Here are a small network's activations along a few directions, averaged over the inputs that share one value of a field.
Related values have similar rows: they may be neighbours, one step apart, or belong to one group.
In the rows, zero is written as 500.
Random noise pushes rows far along 16 fixed directions. That doesn't count. These rows show it; they differ only by the noise:
[545 362 342 493 604 358 801 602 633 202 615 623 674 112 695 392 360 345
 314 504  14 851 438 219 404 318 621 473 747]
[349 622 503 628 302 755 310 387 591 371 501 375 419 526 543 672 532 460
 518 483 447 693 168 568 454 299 607 613 685]
[378 593 489 421 620 636 504 630 393 397 395 701 501 537 555 211 153 564
 357 552 415 676 341 292 481 561 333 484 496]
[380 472 376 385 528 478 496 708 304 413 596 348 593 649 380 327 589 667
 420 629 403 304 237 623 552 483 505 156 690]
[687 464 589 370 349 653 462 495 400 390 609 314 507 347 410 433 472 473
 646 401 367 572 602 372 506 393 650 796 731]
[603 531 460 540 677 606 306 346 484 680 449 378 449 588 652 339 400 650
 558 541 529 507 656 528 347 565 492 393 589]
[580 638 549 539 599 546 619 539 302 666 315 559 663 389 566 339 347 490
 641 536 527 570 456 404 330 443 452 573 629]
[414 637 552 597 591 450 467 489 701 682 489 392 407 530 594 629 511 538
 443 565 384 687 517 536 524 311 527 403 468]
[216 723 680 555 493 407 728 697 537 333 642 547 412 343 521 524 524 714
 582 518 542 519 323 566 325 332 395 472 701]
[254 403 279 615 450 413 165 397 772 291 495 405 410 258 576 327 444 663
 413 479 429 609 362 672 433 464 517 113 671]
[311 392 536 485 471 695 481 538 643 535 562 555 454 368 659 484 391 444
 475 394 397 808 578 367 608 586 602 552 689]
[396 341 377 605 587 484 476 317 494 222 414 343 347 575 450 510 363 490
 409 550 628 545 194 532 730 501 501 360 570]
[745 532 667 464 405 502 622 584 518 235 497 385 657 329 531 430 444 372
 540 533 376 579 242 522 538 297 357 534 493]
[279 403 491 623 478 606 485 486 561 810 375 520 390 591 477 761 565 411
 537 472 645 616 590 463 738 528 606 608 476]
[545 648 563 261 395 568 504 709 861 565 676 639 555 464 549 418 669 461
 438 363 396 535 703 481 526 554 599 354 529]
[156 646 747 373 381 593 323 503 480 485 605 523 588 386 614 477 409 485
 478 475 387 515 404 564 452 782 434 427 474]
[347 695 565 510 732 428 476 203 621 610 620 448 339 633 676 718 407 486
 336 528 332 618 650 412 418 619 658 492 435]
[520 504 508 465 648 425 455 327 439 579 487 456 495 503 539 507 415 476
 476 539 447 448 672 413 459 649 545 514 434]


Field E:
e8: [619 348 681 508 456 472 464 613 388 576 681 368 556 552 505 650 628 528
 571 623 260 467 674 532 467 417 356 707 254]
e4: [430 640 568 440 373 661 580 610 565 333 545 663 544 556 510 466 440 405
 401 455 559 553 210 497 566 516 428 546 493]
e9: [348 552 583 452 683 235 460 416 473 390 500 357 282 499 314 443 313 631
 391 603 506 461 600 422 669 492 416 524 309]
e2: [378 325 554 397 398 404 336 389 658 202 711 434 430 372 566 440 534 502
 403 437 579 419 476 674 587 782 459 251 464]
e3: [402 210 510 579 546 592 655 521 306 535 442 540 529 648 496 593 523 398
 552 480 690 500 445 486 696 727 507 588 498]
e6: [381 241 537 480 395 559 391 508 451 284 718 560 529 350 531 526 634 487
 560 475 382 446 641 449 432 675 518 644 564]
e7: [409 393 418 369 402 630 300 711 365 423 464 523 281 638 134 392 640 659
 581 592 754 305 608 412 664 486 487 661 507]
e1: [366 470 523 412 423 434 502 689 488 367 572 570 446 263 371 324 488 680
 589 461 523 422 624 438 436 502 439 535 611]
e5: [427 478 560 473 549 428 514 491 360 557 302 475 693 161 442 216 463 379
 695 566 758 504 393 484 544 634 534 315 685]
The values of E form 3 separate groups.
List the group mates of e8, in the order listed. -> e3, e6
List the group mates of e9, in the order listed. -> e4, e1

Field S:
s2: [480 438 455 666 877 630 701 589 360 348 520 556 413 497 661 362 445 631
 525 826 522 603 444 199 237 343 417 649 752]
s3: [535 417 597 469 651 584 798 783 578 469 557 571 496 611 577 404 504 556
 525 524 585 581 481 438 624 485 375 448 588]
s9: [492 456 302 477 261 715 468 919 603 540 445 798 502 555 423 467 617 582
 445 464 416 554 518 417 461 278 410 626 483]
s4: [428 631 673 734 587 608 649 379 395 341 428 518 474 529 685 689 416 459
 567 655 620 523 179 510 345 403 290 694 504]
s5: [798 551 476 415 421 455 725 550 639 479 584 503 449 696 463 507 513 500
 434 212 539 536 519 656 685 423 586 415 492]
s7: [322 303 521 405 642 440 702 512 165 555 712 382 297 674 434 588 196 640
 295 465 271 593 626 322 780 610 550 621 506]
s6: [317 451 555 581 507 486 203 369 516 588 508 440 438 306 537 517 496 626
 635 575 410 503 772 444 278 558 457 621 452]
s8: [464 434 585 443 480 786 363 487 300 350 629 171 319 752 439 510 386 567
 457 565 387 687 249 460 720 382 572 607 695]
s1: [368 783 644 483 557 603 333 305 600 510 469 356 299 628 420 579 560 474
 567 578 716 544 435 490 562 472 626 556 552]
The values of S form 3 separate groups.
List the group mates of s9, in the order listed. -> s4, s7
List the group mates of s6, in the order listed. -> s3, s5
